These are the activations of a small neural network, seen along a few directions. Each row is one input.
In each table, some parts of the input vary, and every possible input appears once, in random order.
A made-up example of a description, with smaller parts first: one of 8 places around a ring, together with either a single point or (one of 2 separate values, together with one of 4 places along a line) or one of 9 places along a line.
Shared parts are said once, and a part with two or three values counts as separate values.
In the rows, zero is written as 128.

Other details of the inputs shift rows strongly along three fixed directions, in all tables alike. That doesn't count.

Rows:
r1: [201 101 143 120 110 106 230 126 168 161 141 155 157 113]
r2: [126 176  92 171 152 154  44 128 136 123 106 139 170  71]
r3: [172 134 124 122 143 104 187 147 124 150 120 152 160 132]
r4: [126 175  94 162 147 160  47 137  97 113 106 142 174  94]
r5: [132 106 144 129 114  70 123  88 218 121 120 102  57  75]
r6: [155 124 141 101 115 156 202 139 106 156 138 143 170 166]
r7: [ 82 167 102 111 167 206  73 151  57 127 128 113 163 128]
r8: [ 85  96 159 107  98 139 124 120 117 109 156 126  86 194]
r9: [113 136 122 104 130 156 141 158  83 122 132 121 132 162]
r10: [ 88 123 138 110 112 127  93 113 118 111 126  96  71 141]
r11: [107 172  84 174 157 158  37 145 132 115 116 141 172  80]
r12: [137 148 113 131 117 145 126 134 132 144 113 106 137 118]
r13: [178 150 123 121 152 102 160 126 151 148 119 155 162  81]
r14: [ 62 132 152 110 102 158 107 131  53 118 145 109  95 201]
r15: [118 146 116 125 117 132 147 158  86 150 126 129 141 186]
r16: [ 53 170 120 122 133 173  42 128  82 126 131 117 109 165]
r17: [178 114 127 129 126 145 172 136 112 134 139 158 179 116]
r18: [119 121 130 150 105  70 104 119 186 105 128 132  79 118]
r19: [199  92 130 146 137 108 188 117 161 141 131 155 170  85]
r20: [125 146 118 169 157 145  70 113 138 114 119 134 163  50]
r21: [168 126 136  85 127 114 200 139 105 143 123 126 137 130]
r22: [106  92 152 130 112 117 122 107 179 118 156 130  91 134]
r23: [136  62 155 156 125  69 124  84 224 103 144 134  80  88]
r24: [103 131 126 157 121 102  75 107 156 118 118 118  89 127]
r25: [183 134 112 122 113 115 189 155 125 143 114 127 160 119]
r26: [ 75 145 142 106 107 130  89 122  90 120 133 119  78 185]
r27: [116  91 149 113 114  85 169 123 167 123 136 106  61 154]
r28: [103  95 156 122 109 122 129 109 171 120 151 128  92 149]
r29: [133 150 118 130 143 125 128 143 140 135 128 147 144 118]
r30: [137 128 107 153 173 186  91 136  93 120 124 150 210  99]
r31: [190 145 112 152 173  92 109 114 167 111 107 166 173  20]
r32: [110 113 125 147 108  93 110 118 204 114 130 101  74 105]
r33: [141 136 115 109 161 150 149 142  84 141 118 119 161 118]
r34: [154 155 128  97 125 135 185 146  60 174 116 136 159 180]
r35: [ 88 113 119 145 119 121  96 129 144 112 129  95  85 141]
r36: [ 97 112 149 121 131  84 113 103 152 117 138 121  64 145]
r37: [ 88 130 132 117  92 139 104 128 109 118 128  91  77 173]
r38: [118  82 154 137 113 101 112 101 180  96 151 137  87 119]
r39: [199 101 154 100 103 107 240 127 135 146 132 154 157 146]
r40: [120 133 132 137 139 149 128 130  76 136 124 124 154 136]
r41: [176 107 140 112 126 136 214 133 107 153 129 145 175 155]
r42: [126 141  94 165 179 152  41 112 130 107  99 114 157  36]
r43: [106 153 114 106 113 187 143 159  35 159 120  93 147 206]
r44: [142 132 114 134 149 127 131 138 162 123 123 128 138  83]
r45: [ 87 125 153  93  95 108 151 141 108 125 149 127  66 217]
Each input here is: one of 3 separate values, together with either a single point or one of 4 places along a line or (one of 2 separate values, together with one of 5 places around a ring).
The inputs of r23 and r22 match in every part but the choice among 3 separate values. If r30 is changed in the same way as r23 into r22, which row does it become?
Answer: r28
The inputs of r32 and r35 match in every part but the choice among 3 separate values. If r1 is changed in the same way as r32 into r35, which row does it become?
Answer: r19
Which other rows does r38 become when the place on the line of 4 takes its other values? List them by row number.
Answer: r8, r17, r39
Which other rows does r10 become when the choice among 2 separate values takes its other values? List them by row number.
Answer: r26
Which other rows does r26 become when the place on the ring of 5 takes its other values? List them by row number.
Answer: r4, r18, r31, r45

Rows:
r46: [126 135 119 146 146 155  87 128 123 116 133 153 164 109]
r47: [113 167  98 124 139 179 110 158  77 148 117 114 166 142]
r48: [161 109 122 140 145 133 156 128 153 129 127 133 159  89]
r49: [ 99 141 145 104 105 116 143 142  94 138 140 130  93 203]
r50: [115 134 123 157 157 139  63 115 136 102 134 156 147  89]
r51: [ 81 121 130 128 119 150  85 117 110 110 132  96  88 141]
r52: [175 156 118 103 128 126 189 151  97 166 109 133 161 140]
r53: [124 123 148 118 117  67 139 105 170 128 122 119  69 126]
r54: [124 103 143 118 109 104 151 116 171 126 134 101  78 123]
r55: [127 130 122 127 163 159 113 132  86 122 131 141 167 115]
r56: [ 78 135 124 136 114 132  72 118 123 117 126  98  81 148]
r57: [170 119 128 105 138 140 193 140 101 146 126 141 176 133]
r58: [121 104 150 121 127  77 122  96 177 107 127 115  70  96]
r59: [173 104 126 144 139 120 151 119 149 126 121 136 156  81]
r60: [ 97 139 138 100  96 128 147 147  96 139 139 124  97 213]
r61: [108 129 118 165 140 160  62 120 127 106 131 143 156 104]
r62: [172 116 144 119  85  69 208 128 161 151 124 133 107 154]
r63: [164 154 106 130 126 141 161 164 110 153 122 142 180 134]
r64: [ 74 122 136 128 111 163 103 133 115 122 152 125 115 182]
r65: [158 118 122 147 153 103 105 104 184 107 113 127 129  38]
The inputs of r56 and r52 match in every part but one. If r59 is changed in the same way as r56 into r52, which row does it become?
Answer: r57
Describe the family of inputs behind these rows.
Answer: one of 4 places along a line, together with one of 5 places around a ring
Which other rows does r50 become when the place on the ring of 5 takes its other values? List them by row number.
Answer: r49, r53, r55, r58
